Input:
array([[-24,  11,  -8,  46, -10, -12],
       [-27,  17,  -9,  32,  12, -39],
       [-49, -15,  21,  10,  17, -31]])
Output: 32

Input: array([453, 618, 395, 209, 509, 786,  64])
Output: 618

Input:
array([[79, 79, 82, 31,  3],
       [88, 54, 52, 86, 31]])
Output: 86

Input:
array([[47, 39, 44, 51, 38],
       [15, 18, 24, 55, 85],
       [46, 71, 51, 49, 36]])
Output: 71

Input: array([ 669,  254,  372, -548,  889,  528])
Output: 669

Input: array([ 41, -17,  19, -23, -22, -25,  31])
Output: 31

Input: array([-980, -404, -662,  725,  324, -792])
Output: 324

Input: array([4207, 1177, 9216, 8383, 1668])
Output: 8383

Input: array([ 33, 249, 145,  52])
Output: 145
---
[[-26 -31  60  -7   4   8 -19]
 [ 10  46   1 -14  38   7  23]
 [-19 -40 -10  13 -15  -2 -22]] ⇒ -15

[[ 47  30  -9  41  53 -55]
 [-60 -25 -39 -60  50  46]
 [ 54 -34  47  46  48 -39]] ⇒ 46

[[  9  28   1  40]
 [  5  45 -49 -33]
 [  2  18 -14 -37]] ⇒ 18

[[-15 -18  14 -19   4]
 [-13 -11  55   9 -32]
 [-15 -25  39 -28  -4]] ⇒ 39

[[-21 -35  43  22 -31  33  16]
 [-12   2  41  47 -47   7  10]
 [ 11   6 -28 -18  35 -39  -2]] ⇒ 35

[[-13 -14  -5   8  10  43   8]
 [  4   8   1   4   1  -4   1]
 [  8  14   4   6   3  -6   5]] ⇒ 3

[[  5 -48 -51 -22]
 [  6 -37 -39  58]
 [ -5  -3 -10 -44]] ⇒ -3

[[ 18  42  -1   9  -9]
 [ 20  -1 -10   2 -29]
 [-42 -29 -48 -29 -23]] ⇒ -48

[[ 11  -9  13   6]
 [ 37   3 -52 -21]
 [ 11  57 -52  21]] ⇒ 57

[[-35   7  24  -5]
 [-35   7  12 -31]
 [  4  26  40 -53]] ⇒ 26
---
[[ 22 -42  43 -34  28]
 [ 37 -47  47 -34  14]
 [ 10  22 -25  53  26]] ans = 47

[[  3  -6 -14  -5   9   5]
 [  8 -12 -29 -11  39   6]
 [-13  21  20 -11 -16 -58]] ans = -29

[[ -9   4  16  41  19  47 -12]
 [ 48  32  -2   3   3  46  34]
 [-23  -4  37  13  33 -31  -4]] ans = -2

[[ 42  24 -30  35  20]
 [ 27  13   7 -44  33]
 [ 53   7  -1  27  54]] ans = 7

[[-36   6  -2   0   6]
 [-10  19  -1   0   4]
 [ 23 -14 -56   2  -4]] ans = -1

[[-20 -32 -31  14   1 -57]
 [-22 -30  17  14 -55   4]
 [ 10  34 -51  19   4  -8]] ans = 17

[[-16   0   3   0]
 [  8  -2  -1  -1]
 [-48   5   5   1]] ans = -1

[[ -4 -13  -8   0 -15 -17]
 [ 10   6  29  28 -57  25]
 [  8   1 -48  15  19  -8]] ans = 29

[[ -7  15  10  43   1 -11  22]
 [  6  12   5  29   7 -16  18]
 [  6  -5   7 -11 -14  20  11]] ans = 5
---
Input: (-29, 11, -52, 1, -19, -8, -30)
Output: -30, -29
Input: ((36, -32, -43, 36), (38, -28, -42, 38))
Output: 36, 38
Input: (-52, -18, -42, -15, 7, 54)
Output: 54, -52
Input: ((4, 17, 24, -13, 2, 26), (14, 11, -18, 1, -50, -4))
Output: 26, 14
Input: (44, 49, -26, 35, 9)
Output: 9, 44
Input: ((6, -43, -26, -36), (-59, -6, -29, 6))
Output: -36, -59
Input: (18, -24, 0, 10, 11, -43, 14)
Output: 14, 18
Input: ((15, 12, 28, 28, -17, -5, 50), (-20, 14, 16, -1, -4, -55, 33))
Output: 50, -20
---
array([296, 656, 232, 277, 454, 941]) -> 232

array([[3224, 2919, 6219, 4166],
       [4253, 3668, 7792, 2987]]) -> 7792

array([56, 62, 91, 82, 36,  8]) -> 91

array([[ 29, 171, 151, 136, 184, 205, 205],
       [249, 106, 211, 107, 185,  84, 141]]) -> 211

array([-875,  925, -908,   88,  421]) -> -908

array([333,  20, 426, 835, 530, 223]) -> 426
---
[[ 0.33  1.03  1.53  0.60  0.23]
 [ 0.07  0.26 -1.58  0.00  0.69]
 [ 0.63 -1.80  0.01  0.01  0.31]] Answer: 0.01

[[ 0.14  0.24  0.13  0.10  0.16  0.04]
 [ 0.11 -0.24  0.07  0.06  0.05  0.15]
 [ 0.05  0.15  0.11  0.05  0.20  0.08]] Answer: 0.11

[[-0.089 -0.074 -0.137 -0.050 -0.229 -0.094]
 [ 0.069  0.049  0.236 -0.058 -0.087 -0.085]
 [ 0.014 -0.159 -0.148  0.098 -0.015  0.017]] Answer: -0.148

[[ 1.013 -0.033  0.961 -0.537  0.032]
 [-0.695 -2.052  0.476 -0.682  1.820]
 [-0.547 -0.064 -1.034  0.060  0.806]] Answer: -1.034

[[-0.17  0.04 -0.11 -0.03]
 [ 0.12 -0.15 -0.17 -0.20]
 [ 0.01 -0.08 -0.19 -0.20]] Answer: -0.19

[[ 10.95  17.08   7.37 -11.73]
 [ 11.47 -20.24  -3.11  19.99]
 [ -7.49  10.83   5.87  12.44]] Answer: 5.87
---
[ -5  47  -2  23  55 -28  -8] value 55, 47
[-21  -2  -4 -38  50  21 -49] value 50, 21
[ 31 -13 -22 -52 -10  33   7] value 33, 31
[  1 -17  60  39] value 60, 39
[ -5 -28 -13 -47 -18 -52 -44] value -5, -13
[-50  43  11  54   6 -43   0] value 54, 43
---
[  8 -11 -25  59 -17 -58 -21] ==> 8

[[-36   2  55  -6 -32 -44]
 [ 36  38 -29 -29  47  -8]
 [ 22  27 -30 -40  48   2]] ==> 22

[ 45  28   0 -50] ==> 45

[-35  34  57  60] ==> -35

[-18  11  -8 -50  30] ==> -18

[46 -2 34 22 22 60] ==> 46

[  1 -29  33  27 -43] ==> 1

[-45  25  -9 -54   2] ==> -45

[[ -8 -18  11 -10  -1 -49]
 [-13 -25  40  31  28 -39]
 [-11   7 -28  -2  43 -20]] ==> -11

[[-17  18  -7 -30 -58]
 [-42  60   5  10 -39]
 [ 20  46  -7 -20 -21]] ==> 20
---
[45  1 59 30 48]: 45
[ 32  46   7 -21  -6]: 32
[-17 -10 -12   0  56]: -17
[ 59 -43 -51  33  50]: 59
[ -4  24 -11 -34  45]: -4
[ 60 -58  17  57  24]: 60
